A small network was trained on made-up records. Each row is its average activation on records with the value named, seen along a few directions.
Related values have similar rows: they may be neighbours, one step apart, or belong to one group.

Field VER:
kagos: [-38.9  10.9 -44.9 -16.9   0.1  10.3  68.7  32.3  33.9 -29.6 -22.8  23.8
 -30.8 -12.6  -3.0]
nizi: [ -1.2  -9.5   7.1   5.6   3.4 -30.0  30.5   1.8  45.8  10.0 -58.5  42.3
 -20.6  57.1  36.7]
kek: [ 54.4 -34.6  46.1 -32.4 -17.8  -7.9 -21.2   0.8 -49.1  -9.2 -59.5 -28.8
   4.7 -19.6 -43.1]
non: [-44.2   4.6   6.1 -28.4  12.5  -4.1 -14.2  17.5  19.5  35.5  46.6   6.8
   8.5  -4.6  21.7]
zumu: [ 21.8  46.5  37.0  52.6  -2.3  15.7  10.8 -17.2 -13.7 -27.2   0.4 -52.7
  22.4  34.0   1.2]
dabav: [-17.3  22.3 -25.2  51.0  -4.4  17.1  -8.6 -28.2 -11.2   1.2  80.6  -0.3
  19.6 -15.8  19.9]
pigir: [ 25.4 -40.1 -26.2 -31.4   8.6  -1.2 -66.0  -6.9 -25.2  19.3  13.2   8.8
  -3.8 -38.6 -33.5]
VER is arranged as a star with 3 arms.
- List every value one step from pigir, in the order listed. => kek, non
- List every value one step from zumu, in the order listed. => dabav

Field ZETU:
tezi: [  8.0  -6.2  27.3  15.5  -9.1   7.0 -75.5 -32.9 -55.3  35.8  94.3 -30.9
  46.2 -39.3  -2.5]
tiv: [ 61.9 -19.4  71.4 -26.5 -17.2   3.7 -36.9  -3.7 -71.1 -11.7 -34.0 -58.5
  24.5 -22.1 -40.9]
zeto: [-85.7  26.8 -52.2 -11.8  13.8   8.1  54.7  32.5  60.3   6.2  45.8  39.2
 -18.6  -4.8  36.0]
buzo: [ -0.6   3.3  31.8   9.7  -0.1 -33.5  54.6   8.4  53.5   1.1 -86.0  29.6
 -19.9  78.8  40.5]
tidu: [ 26.0 -66.9 -54.7 -69.7  21.3 -20.9 -54.2  16.5  14.5  22.9 -57.8  43.0
 -42.0 -24.0 -52.5]
pigu: [ -9.5  62.4 -23.6  82.9  -8.6  35.5  57.2 -20.8  -1.8 -54.3  37.6 -22.4
   9.7  11.4  19.4]
ZETU is arranged as a ring.
- List every value one step from pigu, in the order listed. => tezi, zeto

Field DOP:
fulo: [ 28.5 -12.1  25.0 -37.9 -23.3  -2.9  -3.7  20.8 -13.8 -17.2 -59.2 -12.5
  -4.7 -30.9 -27.0]
zeres: [-23.6 -13.8  -2.7 -33.4  12.1 -13.8  15.1  19.1  33.2  17.0  -2.8  56.5
 -14.7  22.0  64.3]
num: [-32.1  23.0  -6.3  11.7  -6.7  36.6  71.5   4.1 -28.1 -27.4  56.1 -39.1
  10.5 -25.0  -9.2]
lavi: [ -9.9 -32.4 -33.0 -17.4   0.9 -15.4 -27.5  -1.6   7.4  26.5   2.1  25.0
 -12.0 -25.4 -27.9]
kugul: [ 77.1 -25.1  -2.7  14.7  -3.3   0.2 -67.7 -30.4 -45.2 -15.8 -32.8 -11.5
   2.4 -12.9 -39.0]
vula: [ -4.9  -1.0   5.5 -27.1  25.2   6.4 -70.7   5.0 -18.2  26.7  46.4 -26.5
  16.4 -17.3 -24.1]
bubir: [-36.5  36.4 -46.6  37.4   6.9  13.3  56.7   6.7  33.8 -37.8   6.0  32.5
 -18.1  16.3  33.1]
ras: [ -4.2  28.5  21.8  66.2  -9.9   4.9  -1.0 -39.6  -6.3  19.3  65.0 -29.8
  33.5  22.1  22.3]
bof: [  5.6  -3.4  39.1 -14.2  -1.8 -29.2  27.5  15.8  37.3   8.7 -80.8   5.4
 -13.4  51.1   7.6]
DOP is arranged as a 3 by 3 grid.
- What is the length, in steps, of the shortest route from ras to bof? => 4
Each value of DOP is a pair of two hidden parts, and every pair occurs once (3 first parts, 3 second parts).
- Changing only the second part turns kugul into vula. bof has the same second part as kugul; what does that change turn bof into? => zeres

Field KELON:
nubi: [-39.1  21.2  14.3 -18.6   0.2   7.8  29.8  25.0  11.5  -3.9  23.6   6.1
   5.2  -3.5  37.6]
donu: [ 16.0 -30.7  -4.0 -32.6  -8.3 -11.7   0.2  13.8  -8.4 -11.0 -55.6  19.3
 -18.3 -19.0 -23.0]
kas: [-27.1   9.5 -31.6  15.1   8.7 -10.1  22.2   2.9  48.9   5.6  -2.3  44.5
 -17.5  27.6  37.6]
nedu: [  2.4  26.7  -4.3  21.2  11.6   0.1  24.9   6.3  28.0 -23.1 -43.3  -8.4
 -13.2  39.8  -6.4]
reni: [  9.7  16.7  23.4  43.7 -12.3  -9.1   9.3 -19.5   4.1  -1.9 -14.2 -14.4
  10.9  27.7   3.2]
vulu: [ 37.1 -21.6   1.0 -25.6  -0.7   3.3 -74.8  -4.8 -33.7   7.5   7.2  -8.1
   8.8 -39.4 -25.0]
popa: [  1.2 -37.2  24.7 -37.3   9.6 -17.8 -18.9   1.7 -10.2  40.9  -3.3 -11.2
   2.7   5.6 -23.4]
gam: [-28.3  13.5 -14.4   0.4  -2.2  18.8  12.2   4.2  -8.3  -1.8  54.1  -9.2
   9.0 -28.8   3.0]
dako: [ 28.1   1.8  -9.1  33.8  -6.7  18.8  -5.0 -29.6 -31.9 -12.3  33.7 -18.6
  12.4 -10.0  -3.6]
KELON is arranged as a 3 by 3 grid.
- List every value one step from gam, in the order listed. => nubi, dako
- List every value one step from popa, in the order listed. => donu, reni, vulu
Each value of KELON is a pair of two hidden parts, and every pair occurs once (3 first parts, 3 second parts).
- Changing only the second part turns nubi into reni. kas has the same second part as nubi; what does that change turn kas into? => nedu
